Each row has a name. Each question is about the rows just above it.

Columns, left to right: J N G V W X M C B Q
[ 28.6  25.6 -75.4  11.2 -22.1  51.0 -45.4 -86.6 -13.7 -61.5]  <55>
[ -6.3 -24.7 -11.6 -12.3 -19.3  31.4  21.9 -24.1 -10.4 -34.5]  <118>
[-15.8  -2.4  19.8 -16.4  -1.7  -0.5  20.1  20.1 -10.6  -5.9]  <3>
[  2.6 -17.0 -30.1  -6.9 -23.5  40.5   9.0 -42.2 -11.2 -42.5]  <21>
[-38.3 -42.1  72.6 -21.4  10.7 -31.0  64.0  74.6   3.1  39.4]  <167>
[ -0.7   1.5  12.6   6.1  11.2 -17.4  -4.1  16.7  10.8  19.0]  <177>
[  2.4  39.7  19.1  12.7  30.7 -42.3 -33.2  33.3  12.4  35.3]  <46>
[  5.7  10.6 -35.7  -1.6 -13.6  35.0 -14.7 -43.1  -9.4 -43.4]  <168>
[-36.5 -38.6  53.9 -28.8   5.0 -12.0  61.3  50.2  -2.6  13.3]  <124>
Number of entries in [-36.5]:	1
Number of entries in [-38.3 -42.1  72.6]:	3

Columns, left to right: K F E U
[ 23.7 -35.5  66.7 -67.3]  <67>
[ -7.4 -40.0 -51.0 -46.8]  <105>
[-26.5 -18.5 -56.1  73.7]  <104>
[-51.0 -56.1] is in which column, read top down?	E
Which column holds [-67.3 -46.8] top down?	U
Which column holds this, read top down? [-46.8  73.7]	U
Number of entries in [ -7.4 -40.0]:	2
Count the entries of [-7.4]:	1
How many entries does [-26.5 -18.5] have?	2
Number of entries in [ 23.7 -35.5  66.7]:	3

Columns, left to right: H P Z R S
[-23.7 -73.3 -43.5 -23.7 -46.4] = <155>
[ 25.0 -62.2 -24.2  25.0 -31.9] = <18>
[-79.9  50.7  40.5 -79.9  34.2] = <85>
[-47.4  22.1   4.3 -47.4   7.5] = <99>
[ 49.0  -2.0 -10.2  49.0  -2.0] = <191>
[52.7 38.1 24.1 52.7 28.6] = <178>
[-56.5 -40.9 -30.6 -56.5 -30.9] = <128>
[ 63.6 -15.4 -12.9  63.6 -10.8] = <45>
[-28.3 -69.3 -40.1 -28.3 -39.0] = <134>
[-62.3  79.0  55.6 -62.3  51.0] = <181>
Count the entries of [-47.4  22.1   4.3]:	3
[-31.9  34.2   7.5  -2.0  28.6 -30.9 -10.8] is in which column, read top down?	S
Which column holds [-30.9 -10.8] top down?	S
How many entries does [-56.5 -40.9 -30.6 -56.5 -30.9] have?	5

Columns, left to right: Ven zopur tes Fuzo rezag Lanat
[ -0.4 -19.9  22.7 -11.9 -23.3  -5.8]  <163>
[-80.5   7.4  -8.4  70.2   3.2  38.1]  <60>
[-12.4   7.8  19.5  13.8  -4.0   1.4]  <162>
[-29.1  49.0 -15.1  35.9  26.2  29.9]  <152>
[-57.2  57.0 -46.5  69.3  35.6  37.4]  <64>
[ -2.8 -12.0 -12.3  -1.2   7.8   3.9]  <129>
[ 80.8 -11.5  22.6 -69.4  -8.5 -42.2]  <140>
Count the entries of [-12.4   7.8  19.5  13.8]:	4
Number of entries in [ -2.8 -12.0 -12.3  -1.2   7.8   3.9]:	6
[-4.0 26.2 35.6  7.8 -8.5] is in which column, read top down?	rezag
How many entries does [ 80.8 -11.5  22.6 -69.4  -8.5] have?	5
Which column holds this, read top down? [ 3.2 -4.0 26.2 35.6  7.8 -8.5]	rezag
Which column holds [ 3.2 -4.0 26.2 35.6] top down?	rezag
Number of entries in [ -2.8 -12.0 -12.3]:	3

